A small network was trained on invented records. Each row is its activation on one of them, seen along a few directions.
Records have a field called ZUP. Each example row is followed by its value.
Records without ZUP are marked missing.
Other fields move the rows too, some of them a lot.
Random noise pushes rows far along 12 fixed directions. That doesn't count. These rows show it; they differ only by the noise:
[-169  276 -425  173 -200  196  173   56   72  164   47  -98 -386 -203
  149 -154 -120   93  -20  436 -280  226 -212  -77 -156 -281 -332 -268]
[ 384 -337 -674   87   25 -280 -379   85  540   77    8 -338  -38   47
    7   -2  549 -174 -473 -133  -53  299  -28  531   77   83   29   77]
[-134   93  -26   86   61   -5 -553 -359  -76 -376  381  393 -210  487
  282   50  342  -53   41  108 -503  447  530 -156 -252 -456  785  244]
[-321 -180 -136 -210  431  333 -241 -198  213  556  296 -111 -269  288
 -323  202  300   21  355 -236  188 -134 -553   57 -323 -224  198 -140]
[ 209   87 -306  -30  322   27  229 -321 -239 -414  296 -253 -114  461
  296  295  181  343  337  -55 -293 -291  -63    7  100  -66 -310  -97]
[  58   40  -80 -267  156  141  -59  291   13  186 -234 -246  -94 -324
  -87  -12 -417 -126 -204  111  240  176 -241 -346  -88  -26 -184   38]
[-295 -423   58  -95  186  -65 -376  375  462   -3  -66  115  131   21
 -440  -66   30  -37   71 -195  310 -109  -82  176  182  198  195  141]
[-219  242   57  113 -249  -26  145 -199  174   85   69 -361 -189    1
 -377 -111  239 -205  320  189   10  175   27  363  170   -3 -232 -247]
[ -84 -135  407 -132  -99  -47 -295 -247  409 -372  129  109    8  338
 -394 -115   60 -249  -80  -63 -154  -75  141   53  278  167 -120  161]
[ 214  -40  202 -463  522 -133 -207  -82  230  133  273 -420  280  225
   26  673  268  -56  409 -404  112  -73 -274  -89  316 -157  190  -42]
[  88 -101  328   47   -3 -180 -493  -80  119  -42 -133  194  201   69
 -148  -14  198 -238 -112 -120  -34  141  269  228  -59  208  348  342]
[ 206   65   92  355  210  418  175  -85   10  596 -357 -301 -152 -142
 -405 -159   88    3  -89  -20  164 -120 -619  273 -385  343 -354   -3]
[ 210  -18  184  -41  200   31 -125  -37 -226   37 -145  -80   92  -51
  113  122  -47  -18  -27  -37  -83  -60 -126   22 -135  148 -100  142]
[-431 -404 -321 -755  274 -185 -551  -51 -292  163  148  104  -69  135
  -98  223  -46 -116  318 -280  472 -211   88   77 -342  -37  240  116]

[ -29 -129  -41 -480  359   91 -197  -15 -395  -74  143 -221  -37   41
  246  321  -95 -104  248 -138    9   24  -52 -135 -168 -148  103   53]
tel
[-131  311  -62   61 -486 -167   87  -72  163  573 -112  -85  -53 -368
 -247  -59   38 -262  -30  223  181  284   31  189 -157  -37 -122 -215]
mel
[-127  135 -407  -87   52   93  -71 -127  267  265  124 -150 -324  138
 -325  -91  134 -181  -25    1  367  325   40 -193 -171 -304  387  -58]
san
[-277  -36  248 -203 -511 -220   46 -114 -132 -397 -231  333  -51  -71
 -592 -433 -504 -105 -176  209  364 -459  376    2   37  358 -630   77]
vesub
[  33 -591 -127  -54   30  208 -456 -184  110  194   58    8 -238  153
  -27 -220  295 -284 -376 -128 -182  128 -331  254 -426   28  -35   97]
missing
[ 209  -35  464 -663  191   84 -218 -338  -44 -203   83 -119   51  215
 -160  244 -268 -357   32 -198  100   25  -57 -657   -3 -124 -118  121]
missing
[ 160  342 -644 -528 -379 -384  142 -504  255  128  194 -699 -249  123
 -370  -14  255 -555  -90  -81  462  391  425  138  207 -120 -190 -224]
pere
[  73  -55 -179  295  429  403   39 -178   94  126  197    2 -340  496
 -207 -146  346  207   17 -111  118  -24 -233  -60 -256  -96  331  -59]
san
[ 193 -170 -554  195   54  221  -96  -91  198  134  254   22 -265   40
  480  -18  236  149 -468   78 -564  151 -388   24 -247 -290  -74 -140]
pere
[ -38 -361 -159 -174  229  131 -325  161 -116 -426  127  325 -144  193
  254  -27 -193   63 -362   31 -260  125  122 -353 -177 -204  283  220]
tel
[ 388  190 -635  -26  101  -35 -173  184  363  490 -163  196   70 -178
  234  202  -58  140 -444  -62  180  113 -142 -365 -344 -222  244  129]
bapov
[ 726  379  228  -45  -12  -18  208 -264  584 -700   19  -70  124  442
 -331  118 -204    5 -483  -23  -92  -68  174 -670  535   53 -363  235]
bapov
[ 465  154 -163 -202  193  -60  310  534  361 -251 -313  180  419 -176
  211  176 -745  454 -272 -190  254 -313  -96 -784  447  218 -243  201]
lege
[-205 -589  -38 -105  280  191 -321  -52  -86   89  200 -197 -240  225
 -127 -142  307 -269 -118 -182   19  144 -188  278 -188   50  221    4]
mel
[-227 -270  335   -2  129  191 -237 -116  249   23  165  333  -99  320
 -364 -118  131   -9  -95 -161   59 -232 -188  -86  -55  -51  202   40]
vesub
[  70  196 -458 -142 -212   93  103 -246 -189   30  -33  175 -264  -27
  284 -131 -296  116 -243  110  -86  -39   83 -244 -361  -50 -272   30]
lege

Which value of ZUP does each new row have?
[-264  -53  123 -180 -123  257 -269 -354 -315  237  235 -158 -478  -46
  -16 -156   43 -513 -182  261 -178  491   -7  -69 -361 -394   89 -127]
mel
[-160 -304   89 -186  176   54 -100  198 -468 -447   -3 -283 -143  -22
  -26 -110 -109  -57   50   43  168  138  200  -44   32  -23   90   79]
lege
[-257 -159  454  183 -291   84  -51  200 -704 -251 -337  261 -140 -408
   77 -518 -326 -169  -59  491 -120  250  247   39 -327  100 -203    2]
missing
[  46   20 -139  316  -20  343   54 -183  -80   67  172 -149 -381   96
   59 -100  272   18 -153  270 -434  209 -243  109 -321 -254  -92 -169]
tel
[ 220  420  161    5   20 -288  505   79  196 -370  143 -396  288   19
  171  412   11  307  479   56 -147 -229    0 -115  730 -121 -480 -311]
vesub
[ 410  706  561   34  307  210  639 -126 -428  -86 -169 -621  197  -11
   -7  357 -181   62  534    0  170  146   80 -386  237  -30   27  -53]
tel
[-226 -409  356 -568  511  156 -588 -153 -451  202   -1   82  175  142
 -170  360   45 -120  433 -440  217 -336 -182  249 -499  190  214  297]
tel
[ 100  428 -282  109 -218  -42  117 -176  114  261   84 -350 -238  -43
  -81   -7  287 -195  -13  157  115  614  147   57    4 -378  270 -188]
vesub
